Each row below holds a small network's activations on one record, seen along a few directions.
Records have a field called Bedu. Each example row is followed by its value.
The word missing means that the record has no Bedu.
The largest differences between rows may come from other fields.
In the rows, 500 means zero.
Strong random noise was added to every row along 9 fixed directions; ignore it. To show where, here is one row again and again, with new noise each time:
[704 468 688 700 511 601 583 482 685 766 397 437 372 646 520 560 684 535
 573 492 576 449 250 372 435 431 466 595 504 623 615 417 644]
[311 556 567 536 509 533 522 445 430 396 459 311 715 754 286 389 379 404
 390 541 579 443 485 408 512 476 691 531 755 554 471 203 688]
[471 472 489 569 513 581 355 606 468 235 427 510 584 251 650 393 502 538
 447 623 608 351 466 422 539 625 728 516 560 422 560 743 321]
[450 519 437 334 497 395 416 524 288 392 566 502 554 531 448 489 561 563
 488 447 512 614 552 537 447 441 529 442 515 393 562 466 549]
[447 445 512 555 551 542 639 510 550 599 503 572 439 465 482 703 451 587
 564 487 586 471 569 428 529 425 498 458 330 501 438 438 501]
[283 457 541 519 434 466 492 531 415 403 406 486 606 416 407 544 281 411
 592 419 428 578 635 666 561 555 479 486 470 490 478 553 653]
[474 485 346 308 564 465 599 634 336 488 780 392 566 411 389 418 458 544
 536 450 277 476 514 728 532 463 233 416 422 435 480 632 364]
[464 597 560 513 517 437 520 395 511 439 465 371 592 759 244 434 450 459
 453 448 546 616 480 401 481 432 528 436 676 509 542 282 519]
[522 545 603 589 525 565 594 437 612 517 519 360 562 658 369 431 451 396
 485 533 439 492 388 441 539 424 513 501 661 578 521 355 492]
[370 433 475 505 550 607 600 574 461 487 568 477 551 379 543 579 411 513
 515 572 513 350 549 503 582 471 577 511 438 497 417 483 528]
[605 504 632 683 486 502 490 448 626 528 386 652 447 631 478 559 577 569
 480 516 635 558 411 297 407 464 621 491 483 536 573 454 418]

[436 563 383 516 607 563 746 435 642 581 705 479 528 654 360 470 305 488
 358 636 480 360 563 389 586 448 441 412 501 598 255 312 235]  y3
[553 551 491 391 519 501 440 458 439 486 529 350 528 603 495 410 639 471
 447 503 516 495 405 462 463 441 569 527 670 476 581 374 592]  y2
[717 518 441 485 592 528 564 581 629 608 594 307 406 419 469 390 624 584
 571 444 425 423 319 557 503 525 207 475 478 484 598 717 275]  y3
[420 473 530 494 550 627 554 498 542 527 464 294 493 426 569 587 480 434
 569 536 548 393 499 481 630 445 593 569 568 509 471 375 714]  y6
[581 535 350 524 584 487 505 580 521 556 477 393 452 518 433 395 571 721
 406 500 727 311 461 385 452 667 367 467 434 478 467 623 322]  y8
[471 599 466 361 520 425 373 480 346 371 463 191 613 678 322 331 583 492
 446 423 575 545 448 491 473 506 530 504 753 428 604 357 673]  y8
[505 499 420 351 484 498 492 550 323 394 840 689 631 648 552 366 582 492
 313 661 291 483 434 530 387 363 655 500 567 482 467 422 325]  y5
[434 485 521 549 433 447 452 513 451 474 456 621 553 562 438 462 420 486
 468 487 457 537 528 557 425 561 499 514 475 546 464 546 506]  y1
[440 472 488 560 484 592 503 514 504 539 469 518 514 521 614 497 484 501
 411 619 604 333 503 427 513 564 642 584 515 561 400 436 607]  y8
[527 521 442 467 600 523 625 458 518 573 670 586 462 651 450 570 552 588
 393 582 564 449 504 319 468 361 586 435 445 524 405 287 347]  y7
[646 508 436 474 505 522 461 561 412 613 645 554 513 691 577 307 710 591
 310 620 529 327 319 440 343 546 533 596 552 579 489 463 478]  y4
[435 502 453 545 478 510 511 580 485 521 468 349 573 495 417 322 370 475
 467 478 456 377 481 639 524 693 336 531 530 565 447 651 522]  y5
[491 494 372 291 548 547 565 485 388 643 695 438 441 512 655 550 596 493
 450 595 473 402 532 526 546 387 515 538 495 509 393 306 664]  y4
[471 525 473 447 530 492 411 476 513 435 339 329 460 363 523 533 525 528
 567 425 661 504 539 460 552 552 522 483 549 414 568 550 576]  y1
[395 508 474 356 528 523 565 365 502 466 593 574 453 439 615 713 444 399
 517 564 453 606 667 448 615 277 680 442 498 445 410 273 534]  y7
[390 504 348 297 601 535 695 478 473 529 748 407 508 414 448 601 377 454
 524 510 347 466 640 592 634 352 392 397 437 451 358 384 404]  y2
[637 475 544 448 439 456 496 532 478 519 647 620 480 451 525 467 543 418
 590 449 193 663 429 711 468 438 323 480 449 502 583 655 412]  missing
[516 534 495 462 523 440 417 458 457 413 427 539 470 499 487 566 579 575
 497 473 670 588 550 366 478 474 606 441 499 422 557 439 485]  missing
[426 384 542 745 507 622 719 574 666 635 575 789 495 474 525 631 310 543
 477 594 444 320 553 471 505 536 497 541 249 635 286 556 328]  y6
[574 439 653 444 346 477 400 468 449 630 456 526 400 457 669 558 591 277
 679 426 196 726 425 781 498 414 417 604 508 571 620 524 873]  y2
[498 544 389 343 472 413 474 482 358 477 722 655 545 660 508 401 519 503
 354 573 392 569 538 538 420 443 519 465 525 505 419 412 415]  y3
[584 504 472 470 509 534 571 489 533 727 548 381 408 555 548 458 562 473
 503 512 446 427 415 563 508 505 339 546 496 595 470 466 615]  y7
[458 446 367 405 531 434 517 597 325 543 634 724 491 511 496 579 549 714
 430 482 579 448 591 487 373 499 489 465 283 452 407 532 423]  y1
[401 523 477 525 494 550 525 414 610 414 481 554 490 410 601 564 334 400
 470 607 516 500 640 441 638 501 631 468 522 507 370 453 423]  y6
[570 532 396 420 527 425 474 477 513 475 505 574 381 385 575 593 552 617
 528 477 609 590 608 441 531 497 438 398 383 390 502 577 353]  missing
[398 508 426 536 517 541 673 564 534 566 634 365 615 554 319 331 248 424
 447 502 314 357 513 679 570 622 252 485 504 611 339 572 406]  y5
[538 547 505 527 484 485 414 432 515 571 354 427 454 630 533 449 592 518
 427 526 688 458 460 382 454 570 574 559 592 547 511 384 654]  y4

Which value of Bedu does each new row have?
[484 488 402 392 544 516 466 590 372 425 649 498 566 494 537 421 577 574
 419 573 501 399 460 497 455 478 581 511 524 450 496 514 428]  y3
[614 538 500 405 487 413 507 465 539 502 599 465 451 473 422 467 488 405
 609 381 231 711 490 693 530 441 256 424 493 473 568 605 385]  y4
[675 545 643 570 439 483 546 387 682 600 526 508 439 680 438 481 536 349
 558 463 263 696 363 549 479 372 380 507 594 576 582 436 467]  y8
[403 494 622 585 445 540 554 356 600 503 470 668 497 557 567 630 366 334
 485 569 427 590 599 438 559 391 696 520 528 580 401 307 572]  y7
[464 487 462 501 495 492 414 586 448 346 510 524 571 398 507 399 456 517
 477 518 472 467 501 554 494 592 532 496 507 463 512 681 371]  y3
[504 454 596 611 477 634 519 472 612 481 513 602 505 459 654 535 468 365
 485 656 403 429 448 462 551 444 700 576 541 582 456 453 483]  y4
[420 510 435 380 545 503 506 496 451 530 458 230 458 345 521 520 469 455
 592 436 492 466 571 603 629 508 388 504 528 461 495 508 669]  y7
[506 360 578 643 407 474 554 578 502 762 409 786 403 531 526 671 512 591
 584 406 477 507 500 604 345 551 373 579 195 600 468 599 652]  y2
[447 450 613 657 477 558 543 521 562 641 327 425 509 626 437 546 500 528
 529 448 630 407 424 454 442 552 530 601 497 584 520 419 747]  y5
